These are the activations of a small neural network, seen along a few directions. Each row is one input.
Each table varies a few parts of the input and shows all the possible inputs, shuffled.
A made-up example of a description, with smaller parts first: ring(5) and (point or line(9) or (values(2) and line(6))).
Shared parts are said once, and a part with two or three values counts as separate values.

Other details of the inputs vary at random and push rows far along two fixed directions, the same in every table; ignore that.

Table:
r1: +7.70	-0.39	-5.35	+2.33	-0.61	-2.84	-5.80	+0.82	+3.49	-3.76	-3.03	-2.93	-3.65	-0.56
r2: +3.92	-1.99	-4.17	+0.65	-2.88	+0.46	-0.61	+1.39	+1.62	-2.79	-0.42	-0.22	-3.33	-1.18
r3: +2.69	+2.80	-0.20	+1.89	-2.36	-5.66	-8.68	-2.78	+1.85	-1.30	-3.53	-3.10	+9.24	+3.08
r4: -2.10	+3.09	+4.35	+2.75	+0.48	-0.20	-1.66	-4.78	-0.35	+2.15	+0.60	-0.22	+4.44	+0.45
r5: -1.41	+3.37	+3.38	+1.26	+0.84	-2.62	-5.37	-1.68	+1.84	+0.12	-2.39	-1.14	+5.91	+2.81
r6: -1.01	-1.58	-1.11	+0.25	+0.36	+4.46	+5.10	+0.28	-0.39	+1.19	+1.00	+2.00	-5.88	-2.39
r7: +2.42	+1.77	+0.32	+1.72	-3.89	-4.53	-7.91	+0.63	+1.87	-2.04	-2.49	-2.19	+8.36	+3.66
r8: -5.40	+2.16	+3.57	-1.29	+2.06	-0.57	+1.60	-2.79	-0.60	+3.19	-2.17	+1.29	+5.95	+3.04
r9: -3.10	-0.91	-0.90	+0.54	+2.21	+4.76	+3.84	+1.42	-0.13	+1.25	-0.19	+2.46	-8.11	-0.42
r10: -0.07	+1.48	+2.23	+0.11	+1.41	-3.15	+0.92	-6.29	-0.95	+2.84	-1.14	-0.27	+7.27	+0.47
r11: -1.35	+1.95	+2.30	+0.56	-3.60	-1.08	-4.07	+0.22	+1.27	-1.51	-0.38	-0.19	+5.87	+2.76
r12: +1.28	+2.55	+0.89	+1.11	-0.75	-4.05	-4.69	-4.07	+0.79	+0.70	-2.39	-1.71	+8.19	+2.07
r13: +6.58	-1.78	-5.86	+0.58	-3.10	-1.49	-3.76	+3.13	+2.39	-3.03	-2.87	-1.78	-1.64	+0.14
r14: -6.10	+2.63	+6.59	+0.85	+3.98	+2.51	+5.49	-7.00	-3.17	+5.91	+1.84	+1.63	+3.45	-1.08
r15: -8.85	+2.44	+6.92	-0.59	+1.55	+3.53	+5.27	-2.67	-1.43	+4.10	+1.67	+3.51	+3.03	+0.74
r16: +0.17	-1.84	-2.98	-0.58	-1.39	+3.26	+2.91	+1.58	+0.54	-0.45	-0.38	+1.15	-4.33	-1.06
r17: -4.41	+0.90	+5.34	-2.47	-1.38	-0.67	+0.44	-0.17	-2.77	+0.36	+3.93	+0.41	+6.06	+0.80
r18: +0.83	-2.70	-3.17	-3.90	+1.01	-0.71	+1.28	+4.37	-1.01	-1.34	+0.33	-0.26	-5.27	-0.19
r19: +3.29	-1.98	-4.16	+0.35	-3.01	+1.35	-0.94	+1.95	+1.60	-2.42	-0.56	-0.16	-3.28	-0.96
r20: -1.07	-1.65	-0.44	-3.23	+3.83	+0.71	+2.44	+3.84	-1.14	+0.01	+1.32	-0.10	-5.87	-0.97
r21: +2.34	-3.53	-2.85	-3.39	+2.81	-1.12	+4.36	+0.92	-2.39	-0.24	+2.71	-0.22	-4.20	-2.47
r22: -3.27	-1.68	+0.78	-2.35	+2.81	+2.89	+4.74	+3.17	-2.61	+0.52	+3.47	+1.58	-8.46	-1.78
r23: +4.09	-2.31	-1.69	+0.16	-1.56	-0.88	-0.80	+3.01	-1.15	-4.03	+4.74	-0.71	-4.10	-2.51
r24: +0.01	-1.73	-1.99	-0.46	+4.44	+3.29	+5.29	-0.82	+0.05	+2.50	-1.54	+0.97	-6.38	-2.54
r25: +1.80	-1.75	-5.17	-0.48	-0.22	+0.16	-0.87	+2.63	+1.97	-1.39	-3.66	+0.49	-3.78	+1.49
r26: -1.06	-1.55	-2.55	-1.00	-1.13	+3.82	+3.13	+1.91	+0.48	-0.09	-0.32	+1.48	-3.98	-0.92
r27: +4.86	-2.18	-4.99	+0.10	-1.64	-0.63	+0.17	+2.01	+1.49	-1.48	-1.87	-0.33	-2.71	-0.82
r28: -1.87	-1.09	-1.97	-0.81	+4.54	+3.96	+5.22	+0.60	+0.52	+2.42	-2.38	+1.36	-6.54	-1.55
r29: -0.66	-0.90	-2.47	-0.03	+3.02	+2.34	+1.64	+2.40	+1.51	+0.30	-2.76	+0.74	-6.33	+0.09
r30: +9.57	-2.56	-5.29	+0.68	-5.55	-4.45	-8.17	+4.59	+1.41	-8.21	+2.67	-3.36	-1.72	-1.02
r31: +3.93	-1.29	-5.05	+0.15	-3.27	-1.04	-4.35	+5.68	+3.26	-3.54	-3.44	-0.76	-2.23	+2.29
r32: -1.18	+2.25	+4.14	+2.13	-1.24	-0.74	-0.10	-4.25	-0.63	+1.08	+1.53	+0.03	+5.31	-0.46
r33: +6.46	-1.43	-6.02	+1.04	-3.63	-1.61	-4.52	+4.14	+2.73	-3.23	-2.94	-1.60	-1.54	+0.60
r34: -5.17	+0.67	+5.76	-3.56	+1.05	-1.43	+3.59	-0.28	-3.40	+3.04	+2.36	+0.49	+6.86	+1.15
r35: -2.72	-1.00	-0.96	-0.02	+0.25	+5.16	+4.99	+1.61	+0.10	+1.16	+0.33	+2.37	-6.07	-1.52
r36: +0.92	-2.85	-0.70	-2.62	+5.32	+0.87	+6.06	+1.04	-2.86	+0.85	+3.50	+0.05	-6.24	-3.72
r37: -2.10	-0.78	-1.12	+0.36	-0.74	+4.13	+2.31	+2.85	+0.84	-0.30	+0.24	+2.29	-5.73	-0.21
r38: +1.76	+2.07	+0.79	+2.19	-5.37	-3.15	-8.42	+0.59	+1.92	-3.43	-0.68	-1.90	+7.22	+3.22
r39: -4.12	+3.34	+5.24	+1.77	-0.04	-0.41	-2.98	-2.67	+0.63	+0.92	+0.07	+0.40	+4.30	+2.25
r40: -3.46	-0.25	+5.59	-3.36	+3.10	-1.26	+6.55	-3.11	-5.10	+4.07	+4.42	+0.59	+6.75	-1.51
r41: +7.05	-1.53	-6.61	+0.78	-1.95	-2.73	-5.04	+1.08	+2.81	-3.09	-3.52	-1.97	-2.05	+0.13
r42: -1.47	-0.66	-1.41	+0.94	+1.45	+3.89	+2.45	+0.52	+0.45	+0.86	-0.52	+1.32	-6.73	-1.06
r43: -5.64	+2.42	+5.59	+0.89	+0.72	+2.70	+4.12	-4.07	-1.73	+3.96	+2.04	+1.93	+3.90	-0.61
r44: -0.49	+3.43	+4.62	+3.24	+0.30	-2.32	-2.03	-6.06	-1.03	+1.64	+1.12	-1.04	+5.62	+0.33
r45: -3.37	-1.82	+0.79	-2.57	+0.54	+3.38	+4.97	+4.43	-2.18	-0.20	+3.86	+2.24	-6.86	-1.61
r46: +3.31	+1.96	-0.04	+1.95	-4.17	-4.89	-8.29	-0.39	+1.77	-1.82	-2.74	-3.15	+9.11	+2.65
r47: -4.89	+1.27	+7.69	-0.94	+4.59	-0.45	+5.29	-5.40	-5.56	+3.89	+6.61	+0.78	+4.06	-2.29
r48: +1.34	+3.16	+2.31	+2.31	+0.79	-2.93	-5.09	-3.53	+1.37	+0.66	-2.07	-2.24	+6.16	+1.23
Description of these inputs: ring(6) and (values(2) or line(6)).
Changing only the ring(6) part turns r14 into r19. The same change can be made to r42. Which row results?
> r26
Changing only the ring(6) part turns r13 into r41. The same change can be made to r33. Which row results?
> r12
Start at r5 and move only the line(6) part, one step at a time. The first step leads to r29. Which rows follow, in order?
> r28, r48, r24, r1
List by row number the other rows that have the ring(6) part in common with r6.
> r15, r23, r32, r35, r37, r43, r45
Start at r36 and move only the ring(6) part, one step at a time. The first step leads to r21. Which rows follow, in order?
> r40, r30, r23, r47

Table:
r49: +0.41	+0.88	+1.09	+1.71	-0.97	-0.94	-2.42	-1.02	+0.44	+0.12	-0.80	-0.59	+2.84	+0.90
r50: +3.34	+2.40	+1.12	+2.74	-3.56	-4.15	-8.35	-1.44	+1.73	-2.70	-0.45	-2.59	+6.48	+1.81
r51: +1.34	-0.58	-0.63	-0.18	-0.70	-0.58	-0.97	+1.28	-0.30	-1.82	+1.57	-0.76	-0.85	-0.61
r52: +2.41	-1.47	-3.27	+0.35	-0.10	+0.82	+0.05	+1.59	+0.77	-1.68	-0.29	-0.16	-5.56	-1.05
r53: +1.96	-2.38	-3.16	-1.16	-1.11	+0.90	+0.48	+4.29	+0.36	-2.05	+0.63	+0.26	-5.37	-0.93
r54: -5.18	+3.38	+5.95	+0.57	+1.46	-0.09	+1.47	-4.73	-1.15	+3.78	+0.29	+0.79	+7.33	+1.11
r55: +0.69	+0.09	-1.58	+0.84	-0.51	+0.61	-1.65	+0.86	+1.70	-0.35	-2.57	-0.06	-1.06	+0.78
r56: -0.40	+0.52	+0.59	+0.08	+1.34	-1.01	+0.68	-2.14	-0.09	+1.84	-1.65	-0.10	+3.15	+0.56
r57: -2.15	-0.48	-1.40	-0.84	+0.85	+2.65	+2.84	+0.64	+0.64	+1.11	-1.85	+1.64	-2.90	+0.44
r58: -1.37	-1.70	-0.69	-1.84	+0.50	+1.68	+3.27	+2.45	-0.94	+0.25	+1.23	+1.30	-3.37	-0.55
r59: -2.87	-0.88	+2.04	-2.61	+3.22	+1.35	+6.59	-2.05	-2.95	+3.42	+1.73	+1.32	+0.52	-1.74
r60: +3.24	+0.35	-1.80	+1.13	-1.69	-1.77	-4.45	+1.14	+1.23	-2.81	+0.43	-1.68	-1.09	+0.12
r61: -1.42	-0.15	+1.75	-0.79	+1.27	+0.54	+2.47	-0.87	-1.44	+0.89	+1.72	+0.63	-0.12	-0.83
Describe the family of inputs behind these rows.
> values(2) or line(11)
What sort of input is r56?
> values(2)

Table:
r62: -6.07	-0.17	+0.78	-2.65	+3.58	+2.78	+6.69	+0.19	-1.39	+5.31	-2.39	+2.99	-0.94	-0.15
r63: -0.26	+0.05	-2.43	+4.35	-4.93	+3.06	-4.28	+3.40	+4.26	-2.84	+0.32	+0.83	-3.91	+1.41
r64: +2.71	+0.19	-2.43	+1.89	-2.32	-2.76	-4.12	-1.45	+1.63	-0.88	-1.76	-0.94	+5.05	+0.41
r65: -0.42	-2.42	-0.61	-0.74	+1.60	+1.84	+6.23	+0.31	-1.17	+1.63	+4.25	+1.39	-6.13	-2.68
r66: -1.54	+2.95	+3.95	+2.37	+2.17	-0.53	-0.70	-5.18	+0.37	+2.33	-0.56	-1.69	+5.23	+0.38
r67: -0.12	-1.30	-0.12	-0.93	-0.92	-1.07	+1.05	-0.70	-0.30	-0.54	+3.72	-0.06	+1.81	-1.04
r68: -2.24	+1.93	+3.03	-1.84	-0.13	-1.16	-0.27	-2.80	-0.43	+2.13	-2.64	+0.01	+7.62	+1.39
r69: -0.67	+2.04	+5.63	+1.48	+1.74	-1.40	-0.91	-3.07	-1.51	+1.32	+3.48	-0.89	+4.66	-0.09
r70: +1.81	-0.83	-0.60	-3.20	-1.95	-0.06	+0.43	+3.06	-2.95	-1.67	-0.84	-0.46	-0.76	-0.81
r71: +1.47	-0.96	-1.55	-1.53	-1.17	-1.79	-2.12	+5.02	+0.25	-3.01	+0.06	-0.57	-1.15	+0.50
r72: +1.88	-0.67	-1.47	-0.56	+0.07	-1.41	-3.63	+2.29	-0.12	-3.22	+1.47	-0.95	-3.34	+0.25
r73: +2.70	+0.59	-1.94	+0.95	-0.32	-1.08	-3.79	+0.76	+1.72	-1.95	-3.56	-1.38	-2.94	+2.17
r74: +0.75	-1.39	-2.23	+0.42	+2.59	+3.57	+5.42	-1.82	-0.36	+1.40	-1.53	+1.70	-5.21	-1.75
Describe the family of inputs behind these rows.
> point or (values(2) and ring(6))
Change only the values(2) part in r69. List by row number the other rows that result.
> r66

Table:
r75: +1.62	+1.67	+2.21	+2.01	+0.31	-2.61	-2.17	-4.50	-0.84	+0.06	+1.67	-1.50	+3.71	-2.08
r76: -1.63	+1.29	+1.13	+0.06	-0.73	-0.98	-0.81	-1.91	-0.17	+1.12	-1.32	-0.02	+4.70	+1.98
r77: +1.52	+2.30	+1.36	+2.77	+0.71	-1.96	-2.32	-5.15	+1.32	+1.66	-1.72	-1.38	+3.80	+0.02
r78: -0.28	+0.62	+2.52	-1.23	-0.18	-2.13	-0.09	-1.85	-1.79	-0.07	+1.61	+0.14	+4.30	+0.41
r79: -2.79	+2.65	+2.71	+1.24	+0.80	+0.22	-2.35	-1.72	+0.95	+0.69	-0.38	-0.54	+2.98	+2.71
r80: -4.42	+1.27	+3.03	-0.19	+0.89	+1.80	+3.60	-1.61	-0.22	+3.15	+0.04	+1.75	+2.73	+0.37
r81: -2.50	-1.67	-1.41	-2.39	+2.12	+2.70	+5.79	+0.21	-0.46	+2.38	-1.23	+2.39	-2.21	-0.51
r82: +3.46	-1.49	-2.87	+0.53	-2.82	+0.11	-1.77	+4.29	+1.66	-3.71	+0.76	-0.58	-4.32	-1.16
r83: +4.21	-0.06	-1.58	+2.35	-2.65	-1.68	-7.10	+3.23	+1.93	-5.00	+0.71	-1.86	-2.65	+1.10
r84: -1.58	+1.23	+3.47	+1.16	-1.09	-0.25	-1.63	-1.27	-1.76	+0.17	+1.90	-0.35	+3.81	+0.59
r85: +2.86	-3.87	-4.77	-3.11	+2.18	+0.88	+3.63	+4.99	-0.58	-1.17	+0.33	+0.23	-8.27	-2.21
r86: +5.69	-1.17	-5.28	-0.10	-1.66	-3.80	-5.63	+3.66	+2.59	-3.25	-3.26	-2.66	-0.94	+1.24
r87: -2.64	-2.22	-0.41	-2.57	+1.04	+2.85	+6.71	+0.86	-2.14	+1.78	+1.85	+2.17	-4.32	-1.99
r88: -3.52	-0.56	-0.12	-0.51	+1.08	+4.84	+4.15	+0.78	-0.49	+2.20	-0.96	+2.19	-3.30	-0.48
Describe the family of inputs behind these rows.
> values(2) and (point or line(6))
Changing only the values(2) part turns r75 into r77. The same change can be made to r83. Which row results?
> r79
Start at r83 and move only the line(6) part, one step at a time. The first step leads to r84. Which rows follow, in order?
> r82, r87, r78, r85
